A small network was shown many inputs. Here are its activations along a few directions, one row for each input.
Each table varies a few parts of the input and shows all the possible inputs, shuffled.
A made-up example of a description, with smaller parts first: ring(8) and (point or line(9) or (values(3) and line(4))).
Shared parts are said once, and a part with two or three values counts as separate values.
(in the rows, 128 means zero)

Other details of the inputs shift rows strongly along three fixed directions, in all tables alike. That doesn't count.

A family of inputs:
row 1: [107 136 143 150  94 111 149 144 132 135 125 163 143 127]
row 2: [133 125 127 124 149 128 129 124 113 131 132 113 126 142]
row 3: [135 138 111 121 142 136 124 104 116 114 143 116 127 129]
row 4: [ 96 129 134 126 108 122 128 146 152 119 115 132 144 148]
row 5: [135 122 130 136 134 146 133 135 104 149 119 117 126 125]
row 6: [133 118 125 133 144 134 132 130 113 140 119 115 124 142]
row 7: [101 141 140 125 106 133 131 139 153 121 126 134 156 127]
row 8: [137 118 113 126 143 130 129 120 117 124 122 114 127 144]
row 9: [101 140 148 132 104 136 129 141 147 127 126 137 155 125]
row 10: [141 122 110 124 137 138 128 123 114 127 124 114 133 129]
row 11: [143 131  95 132 132 111 144 104 110 124 135 139 127 124]
row 12: [136 125 121 123 144 127 125 116 112 121 136 114 126 143]
row 13: [ 99 134 132 127 103 130 128 149 148 120 116 134 155 134]
row 14: [193 110 141 134 183 107  64 115 153  97  95 156  89  85]
row 15: [117  99 110  60  73 112 142 151 199 165 177  83   5 106]
row 16: [131 124 141 134 141 136 130 128 103 144 131 117 120 138]
row 17: [102 139 115 125  99 129 119 132 148 103 120 133 150 131]
row 18: [138 131 123 121 144 137 129 113 115 122 144 117 130 132]
row 19: [ 98 141 126 123 107 119 115 125 146  98 131 133 143 143]
row 20: [139 137 105 123 136 139 128 104 121 120 135 113 132 120]
row 21: [142 130 117 123 138 140 133 113 120 128 135 114 135 123]
row 22: [157 127 201 142 145 113  65 148 175 110 106 186 107  76]
row 23: [101 140 156 138 101 140 130 142 141 133 123 140 152 123]
row 24: [132 118 133 138 140 139 133 132 108 147 117 117 120 140]
row 25: [ 99 133 139 133 101 134 126 151 142 126 116 136 153 133]
row 26: [143 126 111 136 137 112 154 121 109 140 132 139 129 126]
row 27: [133 130 135 127 145 141 132 123 111 139 141 118 127 130]
row 28: [145 125 106 133 132 111 150 113 109 132 136 140 129 128]
row 29: [132 124 133 129 145 132 128 127 108 138 132 115 124 140]
row 30: [142 125 118 142 134 115 154 125 104 146 132 140 126 125]
Each input here is: line(5) and (point or ring(5)).
Question: The inputs of row 7 and row 9 match in every part but the line(5) part. If row 26 is changed in the same way as row 7 into row 9, which row does it become?
Answer: row 30
Question: A walk changes only the ring(5) part. It starts at row 21 and steps to row 18. List the rest of the walk in order.
Answer: row 12, row 8, row 10

A family of inputs:
row 31: [124 122 123 112  97 105  96 148 188 107 113 146 106  99]
row 32: [184 142 108 151 206 137 141  77  62 116 129 136 171 124]
row 33: [118 119  59  88 102 168 199 109 101 184 179  37  94 144]
row 34: [103 152 148 124 115 133 126 128 155 109 141 142 155 116]
row 35: [ 46 139  85  98  20 120 198 135 142 156 183  91  96 169]
row 36: [ 40 125  96  87  46 119 193 141 143 162 181  71  98 192]
row 37: [115 111 128 118  95 104  99 159 190 108 107 143  90 117]
row 38: [116 138 145 156 124 124 139 148 112 120  98 169 187 134]
row 39: [188 135 106 158 206 161 134  90  63 130 105 124 183 109]
row 40: [120 143 128 130 104 107 125 129 166 100 123 165 154 112]
row 41: [180 113 136 121 163 130 109 113 119 153 145 117  49  82]
row 42: [114 114 156 116 107 119 109 157 178 135 109 130  99 119]
row 43: [109 148 144 163 112 143 121 132 119 117  97 164 189 123]
row 44: [102 144 158 140 128 146 105 136 128  99 112 133 175 154]
row 45: [185 102 138 122 168 108 124 123 115 156 153 124  63  99]
row 46: [ 99 148 159 143  97 113 119 129 143 110 137 165 146 123]
row 47: [180  93 113 106 159 107 105 116 138 130 137 118  40 116]
row 48: [170 131 142 155 214 156 122 104  58 139 108 112 161 145]
row 49: [183 122 127 165 205 154 140 112  44 148  97 135 177 124]
row 50: [112 112 137 122  99  98 116 162 183 125 103 146  98 119]
row 51: [114 125 153 121  78 126 106 153 182 137 125 146  92  94]
row 52: [112  98  54  93 103 124 201 120 103 184 166  51  60 174]
row 53: [177 122 145 141 192 137 124 121  85 154 138 125 111 113]
row 54: [189 118  95 130 186 124 116  95  93 123 122 123 118 118]
row 55: [115 124 167 118 103 125 119 163 168 144 136 143 105 111]
row 56: [189  90 111 123 176 131  98 124 122 138 108 102  68 102]
row 57: [124 126 133 133  89 111 119 141 160 126 112 155 107  98]
row 58: [ 99 120  62 125 132 166 207 113  49 178 139  49 153 195]
row 59: [128 125 152 129 106  93 128 150 159 128 136 159 105 118]
row 60: [ 31 170 100 122  65 176 202 120 101 135 167  83 222 192]
row 61: [119 128 150 102  93  99 112 134 200 110 150 154  93  92]
row 62: [106 158 126 144 137 126 122 112 108  87 120 158 205 156]
row 63: [195  96 103 107 163 128  98 121 141 142 120 102  59  80]
row 64: [112 160 140 178 123 126 132 113  90  98 103 175 215 144]
row 65: [116 131 160 123  95 131 105 144 171 134 134 144  95  98]
row 66: [108 135 133 149 123 115 109 133 134  89 103 161 170 154]
row 67: [111 128 150 136 120 137 101 144 145 104 105 131 151 138]
row 68: [116 128 139 101 104 107 103 130 172 105 143 141 106 117]
row 69: [110 121 163 109 106 107 106 155 185 128 131 134  82 121]
row 70: [ 99 119  57 108 122 137 211 106  63 176 173  51 109 201]
row 71: [105 156 143 149 129 151 108 128 118  94 106 139 217 142]
row 72: [101 156 156 132 128 135 102 127 136  88 122 147 182 134]
row 73: [100 147 157 140 137 137 106 131 122  94 116 140 171 153]
row 74: [186 116 123 158 189 122 142 109  65 140 118 139 145 126]
row 75: [117 129 169 139 115 132 117 157 146 132 110 160 153 117]
row 76: [195 107  94 110 158 121 125 116 138 145 128 116  65  75]
row 77: [185  94 123 105 173 115 101 109 125 133 141 109  43 112]
row 78: [101 161 152 143 132 153 109 124 116  93 116 137 214 147]
Question: The inputs of row 48 and row 70 match in every part but one. If row 65 is changed in the same way as row 48 into row 70, which row does it become?
Answer: row 35
Question: The inputs of row 75 and row 49 match in every part but one. If row 33 is changed in the same way as row 75 into row 49, which row does it become?
Answer: row 39
Question: What is each input in this table made of?
Answer: ring(6) and ring(8)
Question: A walk changes only the ring(8) part. It starts at row 47 and steps to row 77. List the rest of the walk in order.
Answer: row 73, row 44, row 67, row 56, row 37, row 66
Question: Which other rows does row 41 become when the ring(6) part takes its other values? List them by row number.
Answer: row 34, row 53, row 69, row 72, row 73
Question: A walk changes only the ring(8) part. It starts at row 72 and steps to row 78. List the rest of the walk in order.
Answer: row 71, row 63, row 31, row 54, row 62, row 68
